These are the activations of a small neural network, seen along a few directions. Each row is one input.
In each table, some parts of the input vary, and every possible input appears once, in random order.
Descriptions start from the smaller parts, as in this example, which fits no table here: one of 3 separate values, together with either a single point or one of 9 places around a ring or (one of 4 places along a line, together with one of 5 places around a ring).
Shared parts are said once, and a part with two or three values counts as separate values.

Table:
R1: [ 65   0  26  53  10 -14  13 -19 -22 -37  17 -47 -18   5  47]
R2: [ 43 -42  17  54  14   2  42 -28 -36 -29   0 -19 -32 -25  32]
R3: [ 67   0  20  33  19 -10  35 -21 -28 -45  17 -33 -17   2  50]
R4: [-48  18  -5 -27 -65  -1   1  10 -19  39 -20  33  41 -44 -31]
R5: [ 38 -48  43  51   0   1  44 -29 -28 -30   1 -33 -12  -8  27]
R6: [-19   7  48  10  31 -52 -55 -16   7  21  18  34   9  40 -13]
R7: [-38  12 -41 -30 -46  13   2   2 -14  48   0  53  27 -35 -44]
R8: [ -3  11 -25 -31 -12  18 -13  40  36 -23 -19 -61 -20  -4  17]
R9: [ -4  10 -21 -16 -13  35 -12  31  33   7 -46 -64 -28  14   9]
R10: [-10 -31 -45 -25  -2  64  24  33  33 -11 -16 -30 -53 -12 -15]
R11: [-22 -30  25   4  32 -10  -5 -27  12  -1  44  65   3  19 -33]
R12: [ 60 -36  34  51 -14  -5  26 -23 -21 -21  14 -40 -20  15  33]
R13: [ 63  -4  -5  70  46  -8  18 -22 -28 -29  16 -35  -1  19  52]
R14: [ 59 -48   1  48  15  31  54 -28 -23 -13  32 -15 -36   3  16]
R15: [-16  55 -26 -39 -41 -19 -18   3 -25   9 -16  25  48 -31 -16]
R16: [-16 -17 -62 -23  13  52   6  29  38 -11  -6 -43 -28  11 -17]
R17: [-20  70 -18 -32 -53 -18 -21   4  -7  26 -15  24  39 -25 -13]
R18: [  0   9 -25 -61   5  24  10  38  25 -28 -33 -52 -22  -7  15]
R19: [-24  53 -19 -11 -55 -21 -39   9 -14  54 -26  16  32 -11 -24]
R20: [-12 -14 -23 -22 -25  29   6  47  26  -9 -35 -59 -35   1  -1]
R21: [-17  14  19   2  81 -40 -31 -16   5  -3  30  47  25  35  -2]
R22: [-40  22 -20 -23 -53   2   2   1 -21  35 -35  52  24 -55 -13]
R23: [ 59 -33  -1  58  29  18  40 -27 -19 -16  41 -23 -11  29  17]
R24: [-19 -30 -23 -36  -1  50  19  23  30 -18 -52 -38 -42 -22  -5]
R25: [  1  13 -48 -27  31  42   2  44  28  -7 -27 -42 -17   9  31]
R26: [ -8  18  56  -7  31 -41 -41 -20  24  -3  31  32  15  24  -2]
R27: [ 63  -5  24  72   7 -19   5 -32 -11 -13   5 -44 -13  23  32]
R28: [-30 -23  62   1   6 -23 -19  -7  15   2  17  51  10   4 -15]
R29: [-27  35 -46 -14 -27  11   3   3 -22  41  15  45  31 -11 -38]
R30: [-16  63 -47 -19 -10  -6 -22   1 -11  33 -16  38  50 -12  -9]
R31: [-19 -14  23   8  60  -6 -21 -15  11   9  47  53  14  36 -31]
R32: [-21 -33 -10 -24 -23  42  17  36  23 -14 -41 -50 -31 -19   5]
R33: [-14 -23  46  -3   5 -40 -36  -1   6  11  31  35  10  29 -16]
R34: [-10  12  48 -26  45 -42 -16 -11  14 -12  23  41  25  27  -4]
R35: [-39 -20  39   2  40 -31  -9 -19   2  -7   7  54  -1  -3 -16]
R36: [-24  30 -20 -20 -79 -26 -13  10 -18  46  -5  31  32 -21 -25]
Describe the family of inputs behind these rows. -> one of 4 separate values, together with one of 9 places around a ring
Changing only the choice among 4 separate values turns R10 into R7. The same change can be made to R25. Which row results? -> R30
Which other rows does R2 become when the choice among 4 separate values takes its other values? List them by row number. -> R22, R24, R35

Table:
R37: [-35  19 -39 -70 -24  10 -19  46  29  11 -46 -10   1 -15  -9]
R38: [ 43   8 -38  27 -35  52  58  -6 -41 -14 -30 -46  -6 -38  22]
R39: [-13  22  32  17  20 -36 -37 -22  28  28  35  38  31  27 -18]
R40: [-43  27 -23 -40 -70 -19 -24  24   1  40 -14  41  25 -13 -32]
R41: [ 55 -48  41  54  17 -11  30 -21 -27 -34  13 -13 -12  10  36]
R42: [-22  35  -6  10 -42 -19  -4 -38 -44  33   9  81  46 -37 -30]
R43: [-20  57 -54 -24 -77  20   3  27 -15  39 -47   0  16 -50   4]
R44: [-37  42 -33 -40 -56  18 -10  43  16  22 -56   4   3 -33  -7]
R45: [ 10  40  24  37 -20 -46   3 -38 -41  25  26  55  70  -4 -25]
R46: [ 26  13  53  43  18 -46  -6 -38 -20   5  27  23  11  11  25]
R47: [-27   0  44 -21  69 -40 -50   0  40  -9  31  47  26  45  -5]
R48: [ 65 -16 -16  63 -27  30  73 -27 -48 -17   2 -57 -19 -26  40]
R49: [ 41 -50  16  10  35  27   2  14  53 -45  23 -65 -70  35  35]
R50: [-65  -8  26 -35  33  -5 -52   9  30  -3  14  59  10  12 -42]
R51: [ 22 -61  42  13  74 -12  -1  -8  25 -48  45 -25 -37  31  38]
R52: [-58  11 -30 -87   0  17 -36  43  51   3 -35 -26 -16   8 -19]
R53: [  2   1 -29 -35  10  26  -6  40  19  30 -21 -39 -16   3   0]
R54: [ -3 -11  66  11  71 -30 -41 -19  31 -12  42  17 -15  60  -5]
R55: [-58  24 -12 -44 -17  -9 -23  28  20  33  -9  37  12 -25 -38]
R56: [ 21 -30 -21  -9   7  44  18  20  12 -32  -8 -63 -39  -9  19]
R57: [ 25 -56  49  66  40  -2  19 -21  -5 -38  15 -16 -26  20  10]
R58: [-29  37 -43 -22 -68 -23  -4   2 -30  51 -21  36  53 -32 -21]
R59: [ 28  -6 -28  11 -11  44  29   3 -16 -20 -31 -56 -34 -22  23]
R60: [ -3 -35  -8 -12  42  66  10  32  56 -29  -5 -61 -60  15  19]
R61: [-79  -6 -25 -63  21  -4 -33  27  47   4  -6  25 -10  10 -48]
R62: [ 46  20  30  66 -14 -53   9 -57 -53   5  16  26  40  15  -1]
R63: [-38   5  10 -25  21 -12 -23 -17   7  12   9  71  27 -13 -39]
R64: [ 50 -43 -14  32  23  17  28  -1  -4 -39  11 -60 -55  12  34]
R65: [  6  20 -31 -30 -28  30  22  16  -9  17 -22 -31 -10 -24   1]
R66: [-39  13  19 -13 -22 -11 -18  -7 -30  16   6  76  38 -15 -34]
R67: [ 28  -5  45  24  28 -47 -11 -29   7 -12  48   8   8  36   9]
R68: [  1  24  36  16   0 -44 -12 -29  -6  14  28  40  60  18 -12]
R69: [ 55 -25  -2  44   3  21  43  -5 -22 -40  -2 -50 -42  -5  34]
R70: [ 12  22 -63  -1 -47  30  37   2 -34  32 -30 -30  21 -27  10]
R71: [-34 -14 -28 -51  32  39  -1  48  28 -16 -16 -33 -37  27  -7]
R72: [ 67 -25  10  77  -7 -20  28 -42 -58 -12   0  -3   5  -6  33]
Describe the family of inputs behind these rows. -> one of 4 places along a line, together with one of 9 places around a ring
Changing only the place on the line of 4 turns R63 into R42. The same change can be made to R64. Which row results? -> R48
A walk changes only the place on the ring of 9. It starts at R69 and steps to R41. List the rest of the walk in order. -> R46, R68, R66, R40, R44, R65, R59
A walk changes only the place on the ring of 9. It starts at R50 and steps to R47. List the rest of the walk in order. -> R54, R51, R49, R60, R71, R52, R61
